These are the activations of a small network on made-up records, seen along a few directions, one row for each record.
Each row is followed by the record's values for the fields Bir, Giz, Pud, Faz, Vemid, Kamus, Gek, Doruv.
Not every record has every field; a missing one is written missing.
Other fields move the rows too, some of them a lot.
Strong random noise was added to every row along 2 fixed directions; ignore it. To show where, here is one row again and again, with new noise each time:
[ 536 -198  240  353 -395  113  303  -57  -24  151  432  -21   32 -143
  -67 -257 -133  125  259  158  217   99]
[ -69  -22   92  392   24 -169  310   20  -88 -108  213 -110  121  219
  -37  246 -249   52  201 -175  -53  142]
[-323    8   42  395  139 -257  400  -56  -72 -245  358 -333  117  315
    9  477 -261  105  193 -159  -51   97]
[ 652 -285  283  329 -548  202  408 -204   40  167  763 -230  -35 -281
  -31 -327  -67  242  289  411  409   16]

[ 643 -220  230 -245 -558  358  -68  182 -328  385 -282  194   33 -228
  117 -681  236 -121  -14  -24  324   55]	(Bir f1; Giz m4; Pud y3; Faz s1; Vemid missing; Kamus e3; Gek d2; Doruv t5)
[-181 -635  286  -52 -280 -443  591 -168 -359  -69  349 -475  142  382
 -162  451 -279  -83  251 -362    9  114]	(Bir f2; Giz m4; Pud y3; Faz s1; Vemid z7; Kamus e2; Gek d3; Doruv t4)
[ 239 -185  -84 -228 -208   66  -23 -275  257   50  379 -130 -134 -378
 -143 -193  157  229  -39  495  246 -203]	(Bir f1; Giz m1; Pud y3; Faz s6; Vemid z2; Kamus e4; Gek d3; Doruv t6)
[-434  327 -120  -99  314   36  -29    0  -34 -265  293 -427   19  116
  264  282  138  131  -66   38  114  -80]	(Bir f2; Giz m1; Pud y3; Faz s6; Vemid missing; Kamus e3; Gek d4; Doruv t2)
[  8   0 -44 -80   3  -2  10 -64 -66 -75 156 -81  23 -17  27  10  15  44
  11  49  53 -32]	(Bir f2; Giz m3; Pud y4; Faz s5; Vemid missing; Kamus e1; Gek d1; Doruv t3)
[ -87  129   13  455  223 -151  251  -17   67  -67   17  -58   67  211
  -64  302 -321  -55  140 -212 -265  167]	(Bir f1; Giz m2; Pud y1; Faz s3; Vemid z2; Kamus e1; Gek d1; Doruv t3)
[ 159  -74  170  216 -234   17  377  -81 -109  -18  376 -271   -1   32
    9   36  -93   47  159  102  155  111]	(Bir f1; Giz m2; Pud y1; Faz s3; Vemid missing; Kamus e2; Gek d3; Doruv t4)
[-557   26 -188   71  147 -203  104 -239  209 -297  531 -434 -125  110
   49  487    3  246  -49  258   80 -182]	(Bir f2; Giz m3; Pud y4; Faz s5; Vemid z2; Kamus e3; Gek d2; Doruv t5)
[-809  -46  -47 -146  252 -251  353 -267  -51 -419  500 -890  -18  255
  211  672   68   93   11   74   85 -162]	(Bir f1; Giz missing; Pud missing; Faz missing; Vemid missing; Kamus missing; Gek missing; Doruv missing)
[  12  316  -44  100  175   38 -178   82   76  -62  -70  124  -50  -65
  -36  -18  -26  -46  -54   30 -138   68]	(Bir f1; Giz m1; Pud y3; Faz s6; Vemid z2; Kamus e1; Gek d1; Doruv t3)
[  -6  223  -33 -219  -52  467 -209  -61  244   37  434 -192 -205 -305
  244 -293  425  352 -191  635  485 -295]	(Bir f2; Giz m2; Pud y2; Faz s2; Vemid z2; Kamus e3; Gek d2; Doruv t5)
[-515  -61 -272 -249  251 -280   71 -212   74 -283  125 -309   81  190
    5  462  -65  115  -80   30  -44 -194]	(Bir f2; Giz m2; Pud y2; Faz s4; Vemid missing; Kamus e4; Gek d3; Doruv t6)
[ 653  601  -49  666   19  301 -199  176  431   62  -30  594 -167 -314
 -148 -424 -145   45   51  328 -221  185]	(Bir f1; Giz m2; Pud y1; Faz s3; Vemid z2; Kamus e3; Gek d4; Doruv t2)
[ 393 -526  140  -65 -447   97  291 -385   67  124  553 -280 -131 -307
  -97 -190   -5  180  128  387  296  -13]	(Bir f1; Giz m2; Pud y2; Faz s4; Vemid z2; Kamus e2; Gek d3; Doruv t4)
[-270  194   20  173  319 -203   58  268 -253  -62 -422  152  186  329
    9  275 -166 -245   33 -536 -317  229]	(Bir f2; Giz m3; Pud y4; Faz s5; Vemid missing; Kamus e1; Gek d1; Doruv t3)
[ -75  351 -107  611  338 -206  -40  122  201 -151 -253  356   30  250
 -189  229 -378  -11  120 -141 -434  132]	(Bir f1; Giz m2; Pud y1; Faz s3; Vemid z2; Kamus e4; Gek d3; Doruv t1)
[-432   95 -193  -85  232 -154   69 -141   50 -251   63 -292   15  138
  144  382  -26  113  -71  109  -10 -165]	(Bir f1; Giz m2; Pud y2; Faz s4; Vemid missing; Kamus e4; Gek d3; Doruv t6)
[-468  220  -87 -263  228  194  -33  -41  -56 -157  234 -459  -89  -38
  382  164  393  128 -236  261  318 -147]	(Bir f1; Giz m2; Pud y2; Faz s2; Vemid missing; Kamus e4; Gek d3; Doruv t1)
[ 294 -159  -45 -205 -203   91  -31  -89   96  131   25  122   -2 -173
  -84 -218   44   30  -40  207  116 -100]	(Bir f2; Giz m2; Pud y2; Faz s4; Vemid missing; Kamus e4; Gek d3; Doruv t6)
[ 938 -159  101  276 -502  323  -60  -47  293  323  239  439 -140 -379
 -237 -696  -60  175  126  456  183  -27]	(Bir f2; Giz m2; Pud y1; Faz s3; Vemid z2; Kamus e3; Gek d2; Doruv t5)
[-123  191  -30  114   37  257  104 -214  320 -126  709 -481 -248 -197
  223  165  171  261  -73  489  251 -136]	(Bir f2; Giz m2; Pud y2; Faz s2; Vemid z2; Kamus e3; Gek d4; Doruv t2)
[ -30 -488 -167 -230  -59 -286   58 -356  220   25  -15   -8   17  -78
 -260  120 -192   75   71   85  -66 -209]	(Bir f1; Giz m2; Pud y2; Faz s4; Vemid z2; Kamus e4; Gek d3; Doruv t6)
[ 140  205 -114 -327  -38  594 -372 -189  335   58  421 -120 -329 -539
  246 -516  549  387 -255  867  509 -381]	(Bir f2; Giz m2; Pud y2; Faz s2; Vemid z2; Kamus e4; Gek d3; Doruv t1)
[ 453 -475   62  -30 -305 -112  144 -168   50  172  -28  211   47 -131
 -258 -199 -256  -39  171  -58  -56  113]	(Bir f2; Giz m4; Pud y3; Faz s1; Vemid z7; Kamus e4; Gek d3; Doruv t1)
[-383  517 -123  -71  408  140 -481  461 -244   -5 -644  248  117  126
  323   -3  297 -140 -251 -425 -123   62]	(Bir f1; Giz m1; Pud y3; Faz s6; Vemid missing; Kamus e3; Gek d4; Doruv t2)
[-873 -362 -156 -183  234 -544  500 -531   44 -437  567 -836  -13  298
  -23  930 -149  143   39   61  -59 -233]	(Bir f1; Giz m3; Pud y4; Faz s5; Vemid z6; Kamus e4; Gek d3; Doruv t1)
[ 269  145   -3  291  -27  103 -126  -12  232   93   86  246  -99 -157
  -89 -202 -100   79   89  259  -15  -73]	(Bir f1; Giz m3; Pud y4; Faz s5; Vemid z2; Kamus e4; Gek d3; Doruv t1)
[ 117 -138   43 -182 -211  136  -53 -127   -8  117  239 -219 -126 -263
   66 -241  176   51   -8  211  273  -71]	(Bir f1; Giz m1; Pud y3; Faz s6; Vemid z2; Kamus e2; Gek d3; Doruv t4)
[-142   92   45  136   93 -136   65  190 -280  -60 -320   36  127  269
   20  118 -107 -145   19 -341 -159  204]	(Bir f1; Giz m2; Pud y1; Faz s3; Vemid missing; Kamus e2; Gek d3; Doruv t4)
[ 421 -111  238   24 -233  126  -22  220 -150  252 -327  327   28  -67
  -70 -393    3 -283   93 -211  -73  149]	(Bir f1; Giz missing; Pud missing; Faz missing; Vemid missing; Kamus missing; Gek missing; Doruv missing)
[ -70  273 -141  228  188   12 -106 -163  318 -168  333  -63 -120  -67
  -48  101  -96  196   62  383  -15 -139]	(Bir f1; Giz m3; Pud y4; Faz s5; Vemid z2; Kamus e4; Gek d3; Doruv t1)
[ 315 -278 -127  166  -34 -234   48 -245  317  -16    2  270   58   17
 -442   86 -408  111  210   63 -280   -7]	(Bir f2; Giz m2; Pud y1; Faz s3; Vemid z2; Kamus e4; Gek d3; Doruv t6)
[ 127 -278 -124 -161  -52  -33   14 -301  188   39   83   -3  -32 -156
 -153  -57 -132   97   60  234   -3  -92]	(Bir f1; Giz m2; Pud y2; Faz s4; Vemid z2; Kamus e4; Gek d3; Doruv t1)
[  14  -73 -163  265  -43 -192  378 -496  537 -288  875 -408 -186 -143
 -237  313 -199  357   69  649   60 -159]	(Bir f2; Giz m2; Pud y1; Faz s3; Vemid z2; Kamus e4; Gek d3; Doruv t6)
[-446  331   -5  216  266 -134   95  114 -144 -176  114 -276   90  288
  201  452  -30   -4  -56 -146  -54   64]	(Bir f1; Giz m3; Pud y4; Faz s5; Vemid missing; Kamus e1; Gek d1; Doruv t3)

Here are new rows. What are their fields?
[-540  426  -46  -92  257  196  -36   64 -111 -214  441 -579  -55   86
  503  247  378  166 -228  155  313 -153]	(Bir f2; Giz m1; Pud y3; Faz s6; Vemid missing; Kamus e3; Gek d4; Doruv t2)
[ -88  336 -221  490  264 -135  138 -270  528 -310  475 -113 -135  -12
 -207  311 -283  249  103  468 -187  -45]	(Bir f1; Giz m2; Pud y1; Faz s3; Vemid z2; Kamus e4; Gek d3; Doruv t1)
[ 673   40  -81  -66 -207  306 -370  -73  453  288  -81  515  -87 -516
 -237 -600   77  191  -21  537   94 -201]	(Bir f1; Giz m2; Pud y2; Faz s4; Vemid z2; Kamus e4; Gek d3; Doruv t6)
[-918  132   68   43  356 -222  279   -7 -230 -381  300 -769   30  443
  366  709   69  -33  -10 -204   12  -41]	(Bir f1; Giz missing; Pud missing; Faz missing; Vemid missing; Kamus missing; Gek missing; Doruv missing)
[-695  154 -127  195  453 -458  246  110 -166 -381 -151 -132  167  606
  -71  708 -313 -130   47 -544 -381  217]	(Bir f2; Giz m2; Pud y1; Faz s3; Vemid missing; Kamus e2; Gek d3; Doruv t4)
[-103  689 -142  200  284  399 -381  181  291  -33   29   45 -205 -274
  312 -137  312  142 -265  352  108  -89]	(Bir f1; Giz m2; Pud y2; Faz s2; Vemid z2; Kamus e3; Gek d4; Doruv t2)
[-291  151   25  -92  272 -101 -279  407 -271  -33 -701  391   97  262
   55   31   66 -333 -107 -565 -339  219]	(Bir f2; Giz missing; Pud missing; Faz missing; Vemid missing; Kamus missing; Gek missing; Doruv missing)
[-849  470 -219 -350  630  -18 -327  362 -371 -265 -511  -68   73  355
  407  297  353 -168 -335 -515 -140   42]	(Bir f2; Giz m1; Pud y3; Faz s6; Vemid missing; Kamus e3; Gek d4; Doruv t2)
[-517  577 -236 -228  547  294 -507  221  162  -92 -226   80  -90   46
  280   -9  380   46 -344  -18    6 -164]	(Bir f2; Giz m2; Pud y2; Faz s2; Vemid z2; Kamus e3; Gek d4; Doruv t2)
[-359  359 -332  287  477 -204 -275  -35  412 -293   11  267  -66  111
 -171  339 -172  128  -69   93 -343  -57]	(Bir f2; Giz m3; Pud y4; Faz s5; Vemid z2; Kamus e4; Gek d3; Doruv t1)
[-226  -30  189   -7   78  -41  -49  304 -333   64 -414   88  100  212
  155   29   89 -273  -15 -453 -122  123]	(Bir f1; Giz missing; Pud missing; Faz missing; Vemid missing; Kamus missing; Gek missing; Doruv missing)
[-243  -37 -200 -181   91 -145   62 -375  336 -262  540 -386 -126 -100
 -107  306   -5  260  -65  464   79 -256]	(Bir f2; Giz m1; Pud y3; Faz s6; Vemid z2; Kamus e4; Gek d3; Doruv t6)
[ 245  132  146  151  -63  146   66  150 -174  100  -17   83   43   17
   24 -165    8  -80   52  -63   34  119]	(Bir f1; Giz m3; Pud y4; Faz s5; Vemid missing; Kamus e1; Gek d1; Doruv t3)
[ 150   96   85  278   25 -168  -14  364 -284   71 -648  526  200  264
 -146  -44 -299 -289  113 -567 -362  373]	(Bir f1; Giz m2; Pud y1; Faz s3; Vemid missing; Kamus e2; Gek d3; Doruv t4)
[-404  -21  -44   27  128 -205  145   45 -232 -204    7 -207   76  291
   38  325  -23   -4  -24 -269  -43   87]	(Bir f2; Giz m2; Pud y1; Faz s3; Vemid missing; Kamus e2; Gek d3; Doruv t4)
[ -60  -45 -165 -306  107 -109 -235  -19   83   16 -276  181   35  -56
 -175  -22   20  -12 -108    9 -114  -96]	(Bir f1; Giz m1; Pud y3; Faz s6; Vemid z2; Kamus e4; Gek d3; Doruv t6)
[-240   76   97   87   21  131  151  -87   30 -121  448 -506  -96  -11
  249  154  215  107   19  207  218 -113]	(Bir f1; Giz missing; Pud missing; Faz missing; Vemid missing; Kamus missing; Gek missing; Doruv missing)
